Each row below holds a small network's activations on one input, seen along a few directions.
Each table varies a few parts of the input and shows all the possible inputs, shuffled.
A made-up example of a description, with smaller parts first: one of 2 separate values, together with either a single point or one of 11 places along a line or (one of 4 places along a line, together with one of 5 places around a ring).
Shared parts are said once, and a part with two or three values counts as separate values.

Table:
row 1: [ 19 -31  23 -21  12   3 -12 -10 -24  34  -9  11  38   5 -29   8  11   1]
row 2: [ -4  14   1  37  10  16  -7 -26  16 -24   4   9 -29  12  20  -9 -20  11]
row 3: [  9   0  20  25  22  13 -14 -41  21  -7   5  -4  13   1 -19  10 -24  -2]
row 4: [ -8  11 -22  -5 -17 -17  26  19  29  -2  20 -21 -29 -24  15   5   5  -2]
row 5: [ 21 -24  -9 -15   6 -19   9 -10  10  -5  12 -21   8 -53 -14  18   2 -16]
row 6: [-18  10 -18 -25 -24 -11  17  52  -1  12   0   1 -17   1  10 -12  25  -8]
row 7: [ 24 -38  15  -2  15  -2   3 -46  12  14  15  -5  27 -20 -23  21 -11  -2]
row 8: [ 12 -21  -6 -34   5 -11   1  25 -22  12 -13  -3  18 -27 -21   3  26 -15]
row 9: [-32  26 -19   0 -31   2   5  32 -19 -13  -7   6 -13  32  32 -16   9  10]
row 10: [-21  25 -21  20 -22   0  17   2  15 -31  12 -16 -24   7  36  -4  -7  19]
row 11: [ -8  21   6  16   3  13 -17   7 -21  -4 -20  30 -16  39  16 -22  -6   4]
row 12: [  6   6  28   3  19  14 -28  -3 -16  14 -19  14  24  27 -24  -3  -9  -1]
The inputs of row 7 and row 1 match in every part but one. If row 3 is changed in the same way as row 7 into row 1, which row does it become? -> row 12
What is each input in this table made of? -> one of 2 separate values, together with one of 6 places around a ring
Change only the choice among 2 separate values in row 11. List by row number the other rows that result. -> row 2

Table:
row 13: [  0   1  25   6   6  18 -14  -3 -16  28 -10  28   7  48  -1 -12  -1  18]
row 14: [ 15   8  18  28  35  17 -25 -20  -1  -3 -16  27 -22  14  -3 -15 -16   1]
row 15: [-32  26  -6   3 -29   8   0  28 -18   3  -8  22 -12  51  29 -21   3   9]
row 16: [  8 -10  35 -18  17   9 -24  -2 -13  31 -12   0  55  17 -48  11   1  -8]
row 17: [-21  38 -35  13 -15  -3   3  38 -13 -53 -16  -5 -41  -6  40 -23   7   1]
row 18: [ -1  -7 -13 -18 -15 -21  34  14  47  20  33 -26 -19 -36  -4  15   6  -8]
row 19: [ 14   3 -11 -21  13 -20   8  39  20   9   0  -5 -32 -48 -15  -5  17 -33]
row 20: [ 42 -50   3 -11  30  -7 -15 -32 -28  -9 -12   5  24 -50 -23  11   4 -17]
row 21: [ 23 -59   7 -36   1  -5   0 -19 -43  24  -8   8  55 -14 -23  15  21   2]
row 22: [  4   2  18  32   9  16   0 -44  26   7  16   5  -9  24   7   3 -22  21]
row 23: [ 30 -58   1 -10   5 -12  12 -58  -2   1  19 -17  40 -38 -11  31  -5   8]
row 24: [-34  30 -37  17 -39  -5  26  13  14 -42  18 -29 -28   3  51  -1   0  26]
row 25: [-16  31 -12  24   2  10  -9  12  -1 -31 -14  23 -41  17  26 -25 -11 -10]
row 26: [-37  34 -31 -10 -45  -5  13  53 -32 -18 -11  -6 -14  29  43 -17  21  22]
row 27: [ 13  -8  29  10  20   5  -8 -42  28  10  14 -23  41  -8 -40  27 -24  -3]
row 28: [ 26   0  29   6  45   7 -35 -18   2  -1 -18  -2  24 -21 -49  10 -14 -25]
row 29: [ -6  -6  -8 -43 -16 -19  21  54   4  44   4  -5  -2  -9 -14   1  32 -15]
row 30: [-29  24 -12  30 -24   7  14 -13  26 -20  20  -1 -27  26  35  -6 -17  13]
What is each input in this table made of? -> one of 3 separate values, together with either a single point or one of 5 places along a line
The inputs of row 28 and row 16 match in every part but the choice among 3 separate values. If row 20 is changed in the same way as row 28 into row 16, which row does it become? -> row 21
Change only the place on the line of 5 in row 27. List by row number the other rows that result. -> row 22, row 23, row 24, row 30
Change only the choice among 3 separate values in row 25. List by row number the other rows that result. -> row 15, row 30

Table:
row 31: [ -3  -1  -9 -11  -5  -8   9   9  10  -5   7 -18   3 -23  -6   9   6  -4]
row 32: [ -4   7   6  20   2  10   0 -24  22 -11  11  -7  -5   3   2   5 -16   9]
row 33: [  4 -15  -5 -11  -7  -9  17  -3  11  13  15 -11   4 -14  -2  11  11   3]
row 34: [  8  -7  -7  -7   7  -9   8   4  15   8   6  -6 -13 -23  -7   5   4 -11]
row 35: [ 13 -20   7 -19   0  -8   6  -3  -5  27   3   2  16  -3 -13   9   6   0]
row 36: [ 13 -15  13  -1  14   6 -19 -15 -21   8 -11  15  17   3 -12   1   0  -2]
row 37: [ 11  -7  -7   8  14  -2  -2 -13   5 -13  -1  -2 -11 -22  -1   3  -6  -8]
row 38: [ -1   1   7  19  -2   8   3 -29  15  -5  12 -11   8   9   3   9 -11  15]
row 39: [  1  -8  12  13  -1   8  -2 -28   8   0  11  -4  17  13  -1   8 -16  13]
row 40: [  8 -10   4 -21  -2  -9   1   4 -12  13  -3  -8  25  -7 -16  10   6  -2]
row 41: [  8 -14  14 -14  12   6  -8   6 -10  22 -12  15  13   8 -21  -5  10  -9]
row 42: [  3  11   4  22  14   7  -7 -21  19 -11   4  -5 -12  -1  -3   2 -19  -1]
row 43: [  8   6  -2  -8   9 -10  -4  17   6  -6  -5  -8  -4 -27 -12   0   3 -21]
row 44: [  1 -10  -6  -9  -3  -7  15   2  18   8  13  -7  -7 -19  -3   7   6  -1]
row 45: [  3   1  25  15  14  15 -23 -21  -9  10  -7  14  17  25 -12   2 -13   5]
row 46: [  3   1 -10  -8   4 -10   3  12   8  -6  -1 -16  -2 -26  -9   6   4 -13]
row 47: [-32  27 -28  -7 -36  -8  17  43  -7 -15   0  -5 -19  12  30 -10  11   0]
row 48: [  7 -15  -4   4   0  -2   8 -22   1  -7   8  -9   8 -13   4   9   1   7]
row 49: [  3  -5  10 -16  10   5 -12  13 -17  10 -17   5  22   3 -23  -4  11 -11]
row 50: [-23  41  -2  27  -5  14  -7  11   3 -18  -6  10 -28  41  30 -19 -11  18]
row 51: [ 16  -1   1   8  20  -3  -9  -8   3 -14  -5   7 -13 -22  -5  -4  -8 -17]
row 52: [ 11 -17  13 -16   5   0  -8   2 -11  27  -4  10  14   2 -17   3  10  -5]
row 53: [ -1  -6  -8 -13  -9 -10  12   5   4   0   8 -21  14 -18  -5  13  11   0]
row 54: [ 10 -12  13   1  20  12 -18  -9 -19   3 -18  20  15   9 -16  -6   1  -6]
row 55: [  8  16  12  23  19   7 -14 -15  16 -12  -1   5 -14  -1  -6  -4 -21 -10]
row 56: [  9 -24   0  -2   0  -2   3 -21  -5  -2   7  -2  16  -8   1   8  -3   5]
row 57: [-26  22 -25   9 -30   0  12  18  -8 -24  -1   6 -31  19  41 -18   4   9]
row 58: [-29  20 -26  -4 -35  -6  23  36   1   0   7   5 -30  16  34 -15  12   5]
row 59: [  6  -2  20  12   7   8  -9 -28  -2   9  -1   4  20  20  -8   7 -17  12]
row 60: [  6  -8  10 -18   3  -1 -12  10 -19  14 -10   0  23  -3 -19   4  10  -7]
row 61: [-37  37 -14  22 -28   8   7   9   7 -21   4   7 -27  43  41 -16 -10  13]
row 62: [-19  29 -17  -4 -16  -2   4  45 -11 -13 -11  -4 -20   9  20 -14  13   4]
row 63: [ 16 -19   8  -4   8  -2  -4 -21 -15   7  -4   6  19  -2  -8   7  -4   4]
row 64: [  6 -24   0 -16  -6  -8  12  -3   4  17  14  -5  13  -9  -5   9   6   1]
row 65: [  5 -10  -5   5   4   0   5 -16   8 -13   7  -5  -5 -18   3   5  -4   2]
row 66: [-12  24 -13  13  -7   6  -3  20 -13 -22 -12   9 -32  16  30 -21   4  14]
row 67: [  0   4  24  16  21  20 -22 -15  -7   6 -15  19  15  31 -16  -6 -11   0]
row 68: [ 13  -3   1  -6  12  -9   1   9  13   7   1   2 -15 -24 -10  -2   2 -19]
row 69: [  1 -15  -3 -18  -8  -9   7   4  -3   5   7 -15  22 -13  -8  11   6  -1]
row 70: [-15  22 -14  -1 -15  -1  10  38  -3   2  -3   6 -32  14  24 -19  13  10]
The inputs of row 57 and row 58 match in every part but one. If row 66 is changed in the same way as row 57 into row 58, which row does it become? -> row 70
What is each input in this table made of? -> one of 4 places along a line, together with either one of 2 separate values or one of 8 places along a line
Change only the place on the line of 8 in row 64. List by row number the other rows that result. -> row 33, row 34, row 35, row 41, row 44, row 52, row 68
Which other rows agree with row 50 in the place on the line of 4? List them by row number. -> row 32, row 38, row 39, row 42, row 45, row 55, row 59, row 61, row 67

Table:
row 71: [-18  18 -11  -8 -20   0   7  36 -13   6  -6  10 -19  23  23 -16  15  10]
row 72: [ 17 -23  13 -15  17   2 -16  -5 -25  12 -15  12  27  -8 -25   2   9 -12]
row 73: [  9 -16 -23 -22  -6 -21  17  15   4  -9   8 -20  -6 -48   1   9  15 -12]
row 74: [ 10 -26  18 -19   7   3  -7 -11 -17  23  -6   5  42   6 -27  10   6  -3]
row 75: [ 15 -16  20 -16  20   3 -17   3 -11  23 -13  10  24  -4 -34   3   6 -17]
row 76: [  4   5   2  22  13  10  -8 -21   4 -21  -3   1  -9  -1   6  -2 -11   6]
row 77: [-16  26  -6  17  -4   5  -1   7  13 -16   0   6 -25  14  15 -11 -11  -6]
row 78: [-13  17 -13  17  -7   4  -1   0  -2 -27  -4   7 -21   9  24 -12  -9   1]
row 79: [  1  13   8  22  16  10  -8 -15  19 -10   1   0 -12   3  -4  -2 -14   0]
row 80: [-21  16  -7  16 -20   5   6  -6   6 -15   8  -1  -8  23  24  -4 -11  11]
row 81: [ 16 -12  17   7  15   3  -9 -27   2  12   2   6  11   3 -11   7 -12   4]
row 82: [ 15   1  19   9  22   4 -16 -17   6   6  -4   3   7  -3 -20   5 -14  -7]
row 83: [ -4   2   7  21   2  11  -1 -27  13  -9  10  -7   5  12   5   5 -14  17]
row 84: [ 18  -8  12   9  19   3 -16 -24  -8  -5  -7   4  10  -6 -11   4 -11  -2]
row 85: [  0 -19 -19 -23 -20 -21  28   6  13   5  20 -29  11 -34  -1  19  14  -2]
row 86: [ 11 -10  17   7   9   4  -7 -30   0   7   4  -4  25   7 -12  12 -14   9]
row 87: [-16  21 -17  -5 -15  -1   1  39 -23 -11 -16   7 -18  14  22 -18  14   5]
row 88: [  6  -5 -15 -21  -4 -21  19  23  22   4  12 -22 -10 -45 -10   9  12 -19]
row 89: [-25  20 -11  -8 -28   0   7  33 -16   1  -5   0  -5  28  22 -10  13  15]
row 90: [-15  14  -7  16 -13   4   6  -3   8 -11   6   9 -21  18  24  -9  -9   6]
row 91: [  7 -20 -19 -24 -12 -21  27  10  15  10  19 -19  -6 -39  -1  12  15  -7]
row 92: [  2   0   7  21   8  10  -1 -24  14  -4   7   3  -9   8   5   0 -12  12]
row 93: [-18  30  -9  -6 -12  -1   0  46  -7   0 -12   5 -22  19  13 -18  13  -2]
row 94: [ 16 -27  17 -18  13   2  -9  -8 -16  28  -8  13  28   1 -26   4   8  -7]
What is each input in this table made of? -> one of 4 places along a line, together with either a single point or one of 5 places along a line
The inputs of row 92 and row 76 match in every part but the place on the line of 4. If row 71 is changed in the same way as row 92 into row 76, which row does it become? -> row 87
Change only the place on the line of 4 in row 85. List by row number the other rows that result. -> row 73, row 88, row 91
Which other rows agree with row 88 in the place on the line of 4? List them by row number. -> row 75, row 77, row 79, row 82, row 93
Change only the place on the line of 5 in row 89. List by row number the other rows that result. -> row 74, row 80, row 83, row 86
